Each row below holds a small network's activations on one input, seen along a few directions.
Each table varies a few parts of the input and shows all the possible inputs, shuffled.
Descriptions start from the smaller parts, as in this example, which fits no table here: ring(8) and (point or (values(2) and line(4)) or ring(11)).
Shared parts are said once, and a part with two or three values counts as separate values.

Other details of the inputs vary at random and push rows far along two fixed directions, the same in every table; ignore that.

A family of inputs:
r1: [ 42   8 -23  27  -7  -3  -2  -3  23   8  -4  10]
r2: [ 45 -29  32  60 -16 -46  54  19 -24  80  56 -18]
r3: [ -5  28  31  25   3   4   0 -16 -30 -15   3  35]
r4: [-19  38  38  24  -6 -33 -33   0  18  29 -23  52]
r5: [-30 -54 -58 -36  36  24  87  -7  16 -19   9 -91]
r6: [ -63   20  -19  -54   11   27  -18   18   19 -110   -9   23]
r7: [-11 -40 -95  12 -20   2  70 -24 -26 -68  25 -30]
r8: [ -17   -4  -22  -55  -12   53   -5  -19   -9 -110  -10   30]
r9: [ 38 -50 -26  32 -36 -25  48  -5 -12  36  31  -9]
r10: [ -33  -71  -57   -3   -4   25   27   11  -19  -48   26 -122]
r11: [-51 -56 -72  17   1  30  21  -6 -26 -50   9 -98]
r12: [ 57  39  42  -5 -11  15 -52   3  35  22 -27  50]
r13: [ -32    5    4  -52   16   57    6   12  -23 -122   21   13]
r14: [-20  43  50 -11  25  31 -25 -39  14  59 -68  33]
r15: [ 86 -14  -3  51 -24 -41  22  17  30  89  20 -18]
r16: [ -50   17  -21  -71   21   42  -20   10   -6 -104   37   10]
r17: [ 19  48  27   0   9 -28 -53  -2   1  23 -57  59]
r18: [  1  38  79 -28 -16 -17 -45  32  31  31 -15  47]
r19: [  -9    5  -28  -94   23   28  -19   40    9 -110  -22    1]
r20: [-15  32  65 -25  30  34 -34 -34  22  57 -62  35]
r21: [  -9   31  -59  -36   10   55  -13  -10   18 -124  -23   12]
r22: [ 26  34  37  -8  10 -24 -57  11   7  30 -49  59]
r23: [ -3  19 -11  54  -3 -54  12 -19 -20  61  40   2]
r24: [ -3 -52 -52  64 -14 -77  72  33   9  63  51 -48]
r25: [ 38 -57 -75  53   4 -79  64  33  -6  65  25 -50]
r26: [  7   0  -2  55  -2 -56  11  -6 -13  79  52   3]
r27: [ 65 -44   7  41 -48 -47  48   0  -9  89  34 -13]
r28: [ -4  13  87   0 -11  32 -91 -12  -4  39 -43   0]
r29: [ -6  23  75 -35  29  32 -28 -27  28  56 -55  24]
r30: [ 11  43  79 -30  -2  -5 -55  10   5  36  23  47]
r31: [-52 -38 -78  30  -4  24  23 -14 -33 -42   1 -93]
r32: [ -5  25  49  -1   7  19 -15  -5 -22 -31   4  44]
Description of these inputs: line(4) and (values(2) or ring(6)).
The inputs of r26 and r16 match in every part but the line(4) part. If r1 is changed in the same way as r26 into r16, which row does it become? -> r12
Start at r3 and move only the line(4) part, one step at a time. The first step leads to r32. Which rows follow, in order? -> r13, r2
Change only the ring(6) part in r18. List by row number the other rows that result. -> r2, r15, r19, r27, r30

A family of inputs:
r33: [-17  62  43 -33  -4  48 -70 -20   7 -83 -33  84]
r34: [ 43 -22  -5  47 -31 -40  37  20  -2  56  56 -33]
r35: [ 23   3  30  41  -4 -14 -31   4   0  81   4 -24]
r36: [ 11  17  44  28   3  13 -15 -39 -12  42 -14  10]
r37: [ 42 -33  -9  48 -21 -66  53  31   9  78  50 -35]
r38: [ 19  33  28  29   1 -35 -13   4  27  59  -2  51]
r39: [ -16  -43 -103   20    2  -58   72   21   -8  -22   36  -45]
r40: [-36 -21 -18 -57  23  39  16   3  14 -43   9 -31]
r41: [ 12  44  52  25 -14 -16 -36  -9  -2  36 -32  83]
r42: [-40  45  40 -29   7  67 -67 -35   5 -65 -51  45]
r43: [  5  -1  17  41   1 -58  -3  -7   4 102 -25  -6]
r44: [ -3  34  45   1   8 -19 -50  -8  21  71 -34  19]
r45: [  0 -62 -73  16 -15  -6  68   1 -23 -47  67 -44]
r46: [-36 -28 -73  19  25  -5  55   0  17  -3  14 -52]
r47: [ 28 -11  29  22 -33 -27  10  15 -18  28   9  12]
r48: [ 17   3  48  17 -18   3 -14  -1   5  65   5 -27]
r49: [-25 -30 -81  28   2 -12  41  -6  -8   5  31 -78]
r50: [ 30  41  44   0  12 -19 -12   0  15  44   6  49]
r51: [-17 -13 -62 -14  11  14  55   0 -28 -80  24  -6]
r52: [  7 -32 -71  38  -1 -13  71 -11 -25 -33  55 -34]
r53: [ 21  40  45  23 -25 -23 -57 -16  -5  25 -12  53]
r54: [-16 -11 -38 -53   2  41  18  11  -1 -91  47  -7]
r55: [ 10   8  49  23  -8  10 -58 -12 -10  27 -23   1]
r56: [-48  41  32 -39  14  58 -52 -22  -2 -60 -65  52]
r57: [ 10  -1 -47  15   8  -2  47  -2  -8 -16  51 -17]
r58: [-46  13   9 -76  30  50 -47  15   5 -94 -46   3]
r59: [ -1  10  81 -32   7   8 -33  -8  11  51 -37  34]
r60: [-27   3 -35 -22  26  47  23 -17  -4 -46  16 -37]
r61: [ 58 -38 -79 -15   1  29  30  -9  40 -10 -57 -43]
r62: [ 20 -44  15  56 -19 -19  25 -24 -15  87  21 -35]
r63: [-58  26  -4 -62  12  52 -48 -15 -12 -91 -51  16]
r64: [-32   6  -7 -50  29  37 -33  18  15 -58 -17 -21]
r65: [ 35  37  61  -1   1 -25 -61  27  19  43  -8  51]
r66: [ 19 -13  -4  50  18 -38  45 -11   8 106  17 -35]
r67: [ 52   5  21  59 -19 -49 -17  21  -3  85  34   3]
r68: [-10 -36 -84   4  20 -25  91  12 -11 -42  42 -35]
r69: [ 26  50  40  17 -17 -27 -52  -3   6  51   2  46]
r70: [  1   9  23  40 -15 -16 -34 -30 -10  51 -19  -4]
r71: [ -3 -11  40  -2 -17  12  -7  -1 -16  18 -24 -13]
r72: [-14  27  17 -51   1  36 -55  19 -16 -96 -25  48]
r73: [-40  36   7 -28  16  57 -36 -18  15 -46 -23  14]
r74: [  5 -56 -66  23 -27 -10  65  14 -21 -56  60 -61]
r75: [ -8 -15 -80  35  -1 -13  55   6   2 -24  49 -27]
r76: [-28 -22 -25 -37  10  49  16  -6   0 -40  25 -43]
r77: [ 37 -41 -17  42  -9 -63  59  18   8  89  59 -18]
r78: [-35  15  55 -76   7  70 -47 -16 -10 -58 -44  36]
r79: [  8  -6  33  31  -5 -13 -29   1 -19  56 -28  -2]
r80: [-14 -49 -34  14 -16  17  39  -5 -17 -32  23 -76]
r81: [  1  21  45   8  10  12 -11 -27 -18  41 -34  24]
r82: [ 19  19  41  -9   2 -25 -40  28   6  10 -17  44]
r83: [-19 -23 -26 -44  -5  26  24   8 -21 -82  20  13]
r84: [  4  23  53  -1  22  -6  -9 -18   4  58 -34  23]
r85: [-34 -17 -77 -11  16  -8  53  15   6 -76  13  -5]
r86: [ 47 -22   1  79 -26 -54   2   9 -19  63  33 -10]
r87: [-17 -47 -47  -3   5  -2  57  20   9  -5  28 -85]
r88: [ -1  17  45  33   9 -28 -15 -13  17  86 -43  31]
r89: [108  27  19 -18 -20   6 -40  -4  53  35 -73  64]
r90: [-20 -23 -24 -58   9  12  29  19   1 -75  19  10]
r91: [-11  21  38 -74  -3  25 -25  27  10 -81 -17  36]
r92: [-28  40   4 -51  -4  24 -49  -1 -12 -87 -31  56]
r93: [-44 -27 -21 -60  13  36  23  16   3 -83 -13 -47]
r94: [ 26  21  11  32  -7 -62 -12  10  16  77   9  24]
What is each input in this table made of? -> values(2) and (point or (ring(5) and ring(6)))
The inputs of r80 and r74 match in every part but the values(2) part. If r42 is changed in the same way as r80 into r74, which row does it become? -> r33
Change only the ring(6) part in r37. List by row number the other rows that result. -> r38, r50, r65, r77, r94
Change only the values(2) part in r84. List by row number the other rows that result. -> r68

A family of inputs:
r95: [ 22 -25  13  49  -9 -21  29  -4 -15  72  39 -44]
r96: [  8  39  53  21  -6   6 -54 -27   4  46 -29  37]
r97: [ 26  33  85 -12 -13  14 -46 -21  11  47 -50  66]
r98: [-37 -16 -43 -17  24  -6  35  11   8 -28   8 -21]
r99: [ 14  21  25  -7 -21  -6 -42  26  -2 -35   0  43]
r100: [ 14 -49 -20  58 -13 -22  59 -15 -30  58  24 -41]
r101: [-15  -1 -57  -4  13  14  12  -9  10 -44  -6 -19]
r102: [-21 -11 -17 -35   8  40  13   1  -1 -60  23 -34]
r103: [-44   6 -33 -58  36  21   7  15  11 -71 -11  -1]
r104: [  3 -19 -46 -31  15  17  32  17  16 -35  20 -39]
r105: [  3 -21 -46 -29  14  20  38   1   0 -48 -14 -13]
r106: [ 27 -10 -44  54   6 -39  29  -6   7  62   2 -23]
r107: [ 13  48  12   7  -7  -1 -30  -4  -1 -30   0  52]
r108: [-20 -15 -28 -24  -7  13  -8  13   1 -53  -8 -27]
r109: [  8 -20 -22  74  -6 -28  23 -21 -23  69  23 -36]
r110: [ 30 -39 -34  38  -6 -33  55  11  13  66  38 -51]
r111: [ -8  39  80  -3   4 -13 -47  -6  16  60 -30  52]
r112: [ 37  32  68  -5  -8 -16 -72  13  15  56 -49  43]
r113: [-23  -1 -16 -54   8  47   4   5  14 -74  10 -20]
r114: [-11  16  45 -17  -9  21 -59  -1 -16 -18 -23   9]
r115: [  -4   -6  -32  -37   -3   20   24   -1  -12 -101   18   27]
r116: [-48   4  10 -23  22  22  -5  -4 -18 -41   4  -7]
r117: [ 17 -33  -6  57 -23 -45  13   7 -12  69  13 -41]
r118: [-55   7   0 -38  21  29  -5   0  -5 -59  -3  -1]
r119: [ 25  23  54  -4 -13 -14 -58   9  14  42 -40  30]
r120: [ 40 -33 -35  45 -17 -49  52  18  -5  42  75 -17]
r121: [ 14 -19 -38  70 -10 -38  34 -15   2  71  13 -31]
r122: [-25  33  12 -35   7  -3 -14  16  -8 -50  15  50]
r123: [ 21  37  99  -7 -13  19 -53 -25   0  48 -47  65]
r124: [-11 -19 -41 -34   6  29  33  -4   4 -62 -14  -9]
The inputs of r115 and r99 match in every part but one. If r97 is changed in the same way as r115 into r99, which row does it become? -> r108
What is each input in this table made of? -> values(5) and (point or line(5))
Change only the values(5) part in r106. List by row number the other rows that result. -> r103, r104, r105, r112
Start at r116 and move only the line(5) part, one step at a time. The first step leads to r118. Which rows follow, in order? -> r111, r98, r103

A family of inputs:
r125: [ -2 -41 -48  15   4  -8  44   6  -4   0  19 -50]
r126: [-31  11  -2 -66  11  58 -27  -1  -2 -96 -15   0]
r127: [ 22  20  67   8  -1 -11 -34  -2  12  76 -25  30]
r128: [ -30   -5  -62  -51   13   33   22   14   -4 -118   31  -12]
r129: [ 15 -28 -32  54  -6 -36  36  -7  -1  65   8 -37]
r130: [ 33 -25  12  68 -22 -45  20  -2  -7 102  20 -26]
r131: [-29   8 -11 -66  17  51 -14   3  12 -86 -23  -2]
r132: [-13   2   2   0   5   4  -6  -8  -5   2  -6  -8]
r133: [ 19 -20   3  66  -5 -53  28  -7  -9 107  14 -26]
r134: [ 21  14  55  30 -12 -10 -12 -17  -6  63  -6  28]
r135: [ 10  10  40  36 -10 -17 -21 -12  -3  65 -10   9]
r136: [-11  32  12 -54   7  35 -39  11   3 -88 -20  47]
r137: [  6  28  70  19  -4 -11 -41 -12   4  68 -24  31]
r138: [ -3 -22  -6  21  -1 -17  28   5  -2  35  17 -31]
r139: [-24 -37 -68 -17   5  22  39   6 -13 -66  26 -57]
r140: [-23  24  19 -66  16  48 -31   1  16 -61 -33  19]
r141: [-11 -12 -41 -17  -2  -1  22  12 -11 -59  23  -2]
r142: [-29  31  37 -38   8  39 -48 -10   3 -43 -28  25]
r143: [-10  -6   9  -6   1   7   1   2   0  -1   2 -14]
r144: [ 14 -47 -35  51  -4 -44  58   5 -10  67  34 -59]
r145: [  6  -3   0 -10  -1  11  -5  -2   8  -4 -13  -7]
r146: [-10 -34 -57  27   2  -7  38  -3  -9  -1  16 -46]
r147: [-24 -23 -32 -15   4  19  21   4  -5 -47  14 -38]
r148: [ 24  18  37  23 -15 -26 -19   8  -4  33   3  35]
r149: [ 33  16  13  20  -8 -27  -6   7   9  33  -1  25]
r150: [-18 -34 -73 -11   9  21  59  -5  -7 -64  16 -41]
r151: [-31  -1 -22 -29  16  32  -5  -4   0 -58 -13 -11]
r152: [ 20 -22 -31  47 -11 -42  44  11  -4  37  48 -19]
r153: [-24  -5 -32 -22  13  23   6  -5   5 -45 -13 -18]
r154: [ -6   5 -37 -31   5  15  11  10  10 -66  12   6]
r155: [ -29  -13  -65  -50   11   28   25   14    0 -116   24   -6]
r156: [  9 -34 -72  29   2 -29  58  17  -7 -16  41 -36]
r157: [ -6 -42 -50  13   7  -9  48   8  -3   0  20 -52]
r158: [-34  29  20 -55  20  49 -42  -6   8 -64 -35  25]
r159: [  9  10  25  20   3 -18  -7  -8  10  65 -20   8]
r160: [  9  18  47  29 -12  -9 -32 -14  -3  58 -14  18]
r161: [ 32  34  60  11 -13 -24 -40   4  -2  42 -11  56]
r162: [ -29   19   -6  -59    4   38  -19    8    2 -104    9   29]
r163: [ 22  18  32   6 -11 -23 -16   2   1  31  11  40]
r164: [ 36 -13  18  46 -11 -38  12  -3   8  96  -3 -12]
r165: [ 23   9  44  11  -7  -5 -28  -4   6  50 -19  16]
r166: [-11 -36 -57  27   5 -10  41  -3  -8   0  16 -48]
r167: [ 18  11  49   8  -6  -8 -26  -5   1  53 -13  12]
r168: [-17  16   7 -25  12  22 -19  -7  10 -20 -28   9]
r169: [ -5   2 -36 -25   1   9  10  13   2 -70   1   6]
r170: [  1 -39 -40  56   2 -46  59   0 -12  71  30 -53]
r171: [ 12  25  55  17  -5  -8 -41 -15  -2  57 -23  26]
r172: [-18  28  26 -55  13  59 -33 -13   1 -73 -29  38]
r173: [ -2 -31 -51  23 -12 -27  47  14 -13 -17  41 -22]
r174: [ -2  21   9 -16   0   9 -18   9   0 -43   6  25]
r175: [  9 -33 -19  36  -1 -34  44   5  -7  61  24 -44]
r176: [ 24 -43 -54  55 -14 -57  61  14 -10  41  41 -26]
r177: [ 19  44  52 -22  -1   9 -49   3  14  -1 -14  64]
r178: [-39 -14 -34 -11  13  15  24   1  -5 -39  10 -32]
r179: [-23  15  12 -27  16  23 -19  -4   6 -20 -22  11]
r180: [ 10  19   8  -8   0  -3 -14   8  -3 -20   7  24]
r181: [ 27  59 104 -30  -9  27 -92 -13  20  34 -60  72]
r182: [ 16  42  80 -27  -4  28 -74  -8  11  16 -43  53]
r183: [  5 -16 -47   1  -5 -17  35   9   5 -23  25  -7]
r184: [ 41 -15  -7  55 -22 -62  28   7   0  78  18   6]
r185: [ 16  61 123 -25 -11  25 -98 -12  12  36 -49  74]
r186: [-28 -30 -80  -7   9  18  40  -2  -4 -60   9 -51]
r187: [ 13  13  34  28  -8 -13 -24 -13  -6  60 -12  11]
r188: [ -2  14  25 -15   2  23 -10 -15  -8 -13  -8  20]
What is each input in this table made of? -> line(4) and (point or ring(5) or (values(2) and line(5)))
The inputs of r151 and r132 match in every part but the line(4) part. If r177 is changed in the same way as r151 into r132, which row does it become? -> r128
The inputs of r150 and r172 match in every part but the line(4) part. If r145 is changed in the same way as r150 into r172, which row does it become? -> r165
Change only the values(2) part in r145. List by row number the other rows that result. -> r129
Change only the line(5) part in r135. List by row number the other rows that result. -> r137, r142, r160, r178
Change only the line(5) part in r133. List by row number the other rows that result. -> r132, r170, r171, r187
Change only the line(4) part in r130. List by row number the other rows that result. -> r139, r181, r182
